These are the activations of a small neural network, seen along a few directions. Each row is one input.
Each table varies a few parts of the input and shows all the possible inputs, shuffled.
Descriptions start from the smaller parts, as in this example, which fits no table here: values(3) and (point or line(9) or (line(4) and ring(8))).
Shared parts are said once, and a part with two or three values counts as separate values.
In the rows, 128 means zero.

Other details of the inputs shift rows strongly along two fixed directions, in all tables alike. That doesn't count.

Rows:
x1: [146 118 116 142 143 131 145 140 125 136 121]
x2: [101 126 129  96 149 141 118 164 133 152 185]
x3: [112 146 158 135 116 134 146  85 121 100  64]
x4: [170 125 108 159 121 130 121 122 129 117 110]
x5: [107 117 123 104 142 133 113 153 129 142 175]
x6: [147 116 113 141 140 138 129 128 124 123 120]
x7: [128 129 119 124 124 112 119 136 129 139 154]
x8: [167 118 108 156 122 120 130 129 124 128 125]
x9: [166 125 117 157 128 127 122 136 128 133 111]
x10: [159 105 106 147 137 136 133 131 120 131 115]
x11: [111 144 157 136 114 134 141  89 120 103  68]
x12: [166 125 122 157 123 131 126 135 128 128 114]
x13: [128 117 113 124 134 130 137 130 138 131 139]
x14: [152 105 108 142 135 134 127 136 119 136 123]
x15: [115 118 121 107 137 130 126 139 125 138 158]
x16: [108 124 135 113 136 129 131 148 118 145 149]
x17: [160 126 106 149 126 126 114 129 130 127 121]
x18: [152 111 121 147 131 132 121 154 124 138 127]
x19: [171 123 118 160 127 129 124 138 129 131 113]
x20: [119 130 126 109 118 121 113 136 133 137 168]
x21: [161 124 120 153 126 123 128 134 126 137 118]
x22: [142 119 117 135 147 137 137 149 129 137 135]
x23: [164 128 116 153 128 132 116 136 132 133 115]
x24: [103 160 160 113 105 128 121 102 136 109 113]
x25: [ 74 155 170 101 113 135 128  94 127 109 101]
x26: [144 120 121 141 142 145 130 139 125 131 121]
x27: [167 128 117 156 126 134 119 131 132 128 107]
x28: [123 129 120 113 122 119 111 136 134 141 160]
x29: [ 65 146 160  86 116 115 136 101 124 115 130]
x30: [130 128 122 126 121 114 121 135 129 135 154]
x31: [147 119 116 148 141 138 141 138 133 130 118]
x32: [150 113 105 143 144 124 145 134 126 130 127]
x33: [149 111 115 138 122 127 123 131 124 129 120]
x34: [149 116 114 149 139 132 148 138 130 134 118]
x35: [170 117 104 160 125 118 128 129 125 131 118]
x36: [109 127 127 111 142 138 126 152 142 141 162]
x37: [150 114 107 140 139 133 141 123 129 125 115]
x38: [109 121 139 113 126 120 120 155 125 145 157]
x39: [ 99 144 150 120 114 130 130  84 125  99  86]
x40: [127 131 119 118 125 124 106 144 135 134 165]
x41: [117 147 156 139 119 135 151  81 121  96  59]
x42: [168 126 117 154 127 135 118 140 132 130 118]
x43: [103 143 143 115 124 119 149  91 124 107 101]
x44: [ 66 154 175  99 108 123 140  91 120 111 100]
x45: [159 115 105 151 144 139 133 125 125 121 111]
x46: [112 120 115 114 138 121 137 145 135 139 164]
x47: [149 126 123 144 127 120 124 137 128 141 129]
x48: [124 122 133 120 129 134 111 153 130 139 147]
x49: [140 115 114 137 139 125 140 132 119 129 127]
x50: [ 66 135 136  57 126 113  93 169 142 164 241]
x51: [117 144 152 136 119 140 139  87 124 101  68]
x52: [129 135 133 124 126 124 115 144 133 140 148]
x53: [ 65 147 162  89 112 115 134  97 122 113 123]
x54: [ 94 131 129  83 123 116 102 157 137 152 208]
x55: [ 90 156 166 105 105 114 129 104 132 119 125]
x56: [ 90 156 165 107 104 115 130 104 131 117 127]
x57: [117 119 119 108 141 130 129 137 128 138 159]
x58: [110 150 156 130 120 127 157  81 121 101  68]
x59: [152 109 114 148 125 120 129 135 121 129 119]
x60: [108 125 133 109 140 129 133 152 120 145 157]
x61: [157 111 110 150 127 131 117 135 126 124 115]
x62: [118 127 126 116 145 140 127 147 135 138 150]
x63: [120 126 129 118 145 136 132 148 126 139 149]
x64: [109 144 138 126 119 130 142  86 139  97  89]
x65: [171 123 103 158 126 129 116 128 130 124 114]
x66: [ 78 149 149  91 126 126 131 101 138 108 130]
Description of these inputs: ring(6) and (point or line(4) or line(6)).
Question: The inputs of x3 and x16 match in every part but the ring(6) part. If x63 is changed in the same way as x3 into x16, which row does it become?
Answer: x58
Question: The inputs of x20 and x4 match in every part but the ring(6) part. If x28 is changed in the same way as x20 into x4, which row does it become?
Answer: x17
Question: Change only the line(6) part in x57. List by row number the other rows that result.
Answer: x10, x13, x14, x15, x37
Question: Which other rows agree with x62 in the ring(6) part? List them by row number.
Answer: x2, x23, x24, x25, x26, x27, x36, x42, x48, x51

Rows:
x67: [142 117  94 132 118 127 106 116 144 114 134]
x68: [ 28 146 156  35 157 131 112 173 150 164 242]
x69: [ 60 161 188  67  94 106  97 135 133 139 178]
x70: [ 43 149 178  68 130 132 128 148 144 138 169]
x71: [ 77 189 186 102  79 110 131  22 141  60  57]
x72: [128 127 123 141 146 147 144 151 129 131 123]
x73: [195  68  53 159 142  90 143 175 105 177 180]
x74: [178 137 109 169 110 124 127  68 129  86  64]
x75: [162 126 151 172 125 151 154 104 109 111  41]
x76: [153 141 118 132 123 118 115 133 132 129 142]
x77: [158 131 156 177 124 144 146  98  97  99  11]
x78: [ 59 165 174  71  98 110 104 130 148 144 182]
x79: [ 88 178 169 121  89 109 131  76 142  90  87]
x80: [193  75  58 152 178 162 126 189 127 161 176]
x81: [125 124 138 130 118 120  87 175 121 169 180]
x82: [193  64  48 155 183 160 116 190 133 159 169]
x83: [161  77  89 158 152 111 182 136 100 139 117]
x84: [159 128 117 165 138 152 155  86 122  92  53]
Question: The inputs of x82 and x67 match in every part but one. If x80 is changed in the same way as x82 into x67, which row does it become?
Answer: x74
Question: What do these inputs look like to the network?
Answer: values(2) and (point or line(8))

Rows:
x85: [ 59 144 167  86 104 128 129  65 106 102  86]
x86: [146 126 139 166 122 107 196  87 116 101  43]
x87: [142 165 114 157 140 138 178  60 140  83  53]
x88: [134 124 102 105 111 104  60 138 127 136 192]
x89: [ 86 171 155  98  88 118  74  61 152  69 111]
x90: [104 105 118 126 153 123 164 178 147 147 155]
x91: [143 134 115 129 131 140 136  53  98  82  49]
x92: [191  76  96 179 138 140 135 114  93 126  55]
x93: [145 139 106 106 120  80 113 136 152 143 210]
x94: [111 106 170 126 146 162  98 200 117 170 150]
x95: [ 76 163 175  88  62  79 119  75 121 111 124]
x96: [129 148  98 105 129 103 104 150 175 137 206]
x97: [198 102  83 169 157 175 131  91 115  88  58]
x98: [139 135 121 141 143 163 128  58 119  78  44]
x99: [231 163 143 209 145 179 108 139 138 127  51]
x100: [134 126 138 158 129 160 160  86 146  91  42]
x101: [142 117 139 160  58 106 117  83 113  93  39]
x102: [123 110 135 125  96 132 110 162 168 124 150]
x103: [106 112 169 122 135 139 102 201  92 180 155]
x104: [131 147 104 118 118 112 111 156 170 147 193]
x105: [196  92 106 211 137 116 200 124 105 112  43]
x106: [126 123 113 107 107 108  63 144 126 148 187]
x107: [215  69  69 178 119 121  79 179 119 167 152]
x108: [111 120 114 109 158 160 122 157 150 129 170]
x109: [ 92 143 193 128 134 167 128 168 137 138 123]
x110: [210  93  74 173 147 125 152 119  87 136 100]
x111: [ 67 154 167  92 111 100 145  56 103 109 101]
x112: [ 70 152 166  94 120 159 145  85 151  96 101]
x113: [111 141 118 102 158 169 135 113 146 102 142]
x114: [115 124 109 115 155 134 149 158 151 153 175]
x115: [ 53 156 163 100 122 119 175 100 153 111 102]
x116: [125 100 131 118  86  82 113 159 119 158 182]
x117: [204  95  95 194  92  94 154 146 133 139 105]
x118: [ 63 153 149  77 120 130 123  66 101  92 106]
x119: [140 140 115 114 112  87 118 142 149 154 202]
x120: [109 107 116 104 159 155  95 150 127 135 164]
x121: [ 48 120 177  87 108 116 138  96 101 105  84]
x122: [114 115 120 119 142 107 163 153 124 153 173]
x123: [204 122  81 171 126 140  97 133 163 105 126]
x124: [121 139 129 121 104 130  69 114 146 109 139]
x125: [110 110 106  96 157 163 101 151 124 131 167]
x126: [112 141 156 150 152 137 146 194 139 172 149]
x127: [112  96 125 116  97 127  78 177 146 138 169]
x128: [ 98 135 129 112 153 163 130 117 150 111 140]
x129: [114 130 107 116 161 131 147 147 152 144 170]
x130: [128 108 138 147 130 150 138  96 122  94  32]
x131: [103  86 131 106 136 105 149 170  94 157 171]
x132: [198  45  66 167 160 140 121 203  93 169 134]
x133: [126 129 105 109 148 115 158 138 121 146 180]
x134: [127 137  99  99 156 118 158 134 123 136 187]
x135: [127 138 115 118 117 136  85 156 171 129 182]
x136: [ 75 167 160  98 121 101 167  67 128 106 112]
x137: [134 122 145 154 128 154 165  92 143  86  27]
x138: [ 54 132 181 102 122 144 156 103 148  88  92]
x139: [224  93  62 180 122 100  97 168 112 167 178]
x140: [112  92 120 112 136 102 143 165  97 158 166]
x141: [145 179 167 120 124 122  89 180  93 178 183]
x142: [107 105 122 109 132 109 138 155  96 157 181]
x143: [194  91  94 184 144 169 130 108 115 111  42]
x144: [176  76  91 162 153 167 120 152 117 137  99]
x145: [200  99  72 171 154 126 148 119  87 135 115]
x146: [ 85 171 159  88  78  71 105  56 127  92 141]
x147: [118 142  93  99 167 142 151 139 150 138 184]
x148: [ 95  80 138 104 148 149 119 169 123 136 141]
x149: [ 90 232 212 100 121 131 121 109 155 130 108]
x150: [ 56 169 220 115  92 110 146 111  85 130  92]
x151: [129 124 121 122 111 137  96 163 171 131 166]
x152: [119 119 111 111 143 113 156 153 123 160 186]
x153: [ 64 175 149  87 132 127 161  77 153 101 125]
x154: [129 168 164 107 131 140  61 186 105 181 180]
x155: [126 133 111 122 114 107 116 162 175 152 179]
x156: [240 171 140 220 137 125 137 132 114 140  57]
x157: [196  91  62 159 187 178 127 179 138 135 163]
x158: [107 137 169 133 141 113 149 194 115 183 176]
x159: [113 102 110 106 146 128 100 148 104 147 169]
x160: [222 118  99 204  97  97 154 103 136 118  65]
x161: [157 137 115 142 129 114 160  48  95  88  55]
x162: [206 113  99 210  93 114 159 118 159 107  46]
x163: [ 91 205 218  97 107 161  77 104 131 123  98]
x164: [ 61 149 159  80 117 128 122  59 107  96  97]
x165: [ 55 160 162  95 123 120 166  95 153 112 114]
x166: [117 114 123 119 107 130  69 157 150 137 165]
x167: [122 134 105 108 157 115 155 135 122 143 187]
x168: [112 121 133 112 126 110 142 111  97 135 139]
Question: What do these inputs look like to the network?
Answer: ring(6) and (values(2) or line(4) or line(8))
Question: The inputs of x153 and x128 match in every part but the ring(6) part. If x155 is changed in the same way as x153 into x128, which row does it become?
Answer: x151
Question: The inputs of x101 and x117 match in every part but the ring(6) part. If x92 is changed in the same way as x101 into x117, which row does it become?
Answer: x122
Question: The inputs of x167 and x157 match in every part but the ring(6) part. If x93 is changed in the same way as x167 into x157, which row does it become?
Answer: x123
Question: Change only the values(2) part in x150. List by row number the other rows that result.
Answer: x141
Question: Change only the line(8) part in x144. List by row number the other rows that result.
Answer: x97, x98, x120, x125, x130, x143, x148
Question: Change only the ring(6) part in x90. List by row number the other rows that result.
Answer: x105, x121, x131, x138, x148

Rows:
x169: [ 38 166 177  62 143 152 123 138 144 129 168]
x170: [ 79 170 160  97  93 108 139  47 142  77  91]
x171: [112 180 155 120  98 123 124  63 152  85  81]
x172: [128 112 135 131 155 136 141 189 114 171 162]
x173: [ 84 128 133  85 135 146  99 135 136 128 166]
x174: [122 115 128 122 166 154 128 187 131 157 171]
x175: [138 126 108 115 132 119 102 173 146 156 203]
x176: [187 113  92 172 117 112 141 111 124 116  95]
x177: [177 113 120 166 133 151 117 138 123 124  90]
x178: [130 113 135 123 131 124 109 183 111 169 176]
x179: [ 79 143 144 102 135 131 168  78 133  97  94]
x180: [132  98 115 124 138 119 115 174 106 163 174]
x181: [ 75 147 164 107 119 107 182  69 113 104  79]
x182: [140 122 111 121 126 110 107 175 138 163 201]
x183: [ 94 146 159 119 106 133 131  62 125  82  57]
x184: [123  98 104 109 137 105 119 172 112 164 199]
x185: [ 78 138 149 102 128 120 170  88 125 107 102]
x186: [173 121 117 161 138 159 109 133 130 122  96]
x187: [ 48 148 146  56 123 126 111  98 145 112 171]
x188: [ 72 121 129  75 125 110 115 144 126 143 196]
x189: [195 111  97 182 116 104 149 109 112 120  86]
x190: [179  98 104 174 128 136 132 123 110 121  74]
x191: [190 136 111 176 130 148 112 126 141 118  89]
x192: [170 100  88 158 134 133 133 113 124 114 102]
x193: [167 106  83 158 163 152 163 118 132 116  98]
x194: [176 127 118 166 127 138 112 141 136 130 108]
x195: [183 121  85 159 131 130 129 108 141 110 111]
x196: [ 91 156 179 128 122 139 158  93 123 105  62]
x197: [ 67 165 183  89  97 104 116 126 128 139 155]
x198: [139 124 126 128 126 124 102 180 134 163 178]
x199: [181 111 122 174 124 141 124 138 113 129  83]
x200: [150 123 117 135 119 102 118 164 125 162 177]
Question: The inputs of x173 and x190 match in every part but one. If x195 is changed in the same way as x173 into x190, which row does it become?
Answer: x176
Question: What do these inputs look like to the network?
Answer: line(4) and (values(2) or ring(6))
Question: Change only the values(2) part in x179. List by row number the other rows that result.
Answer: x174
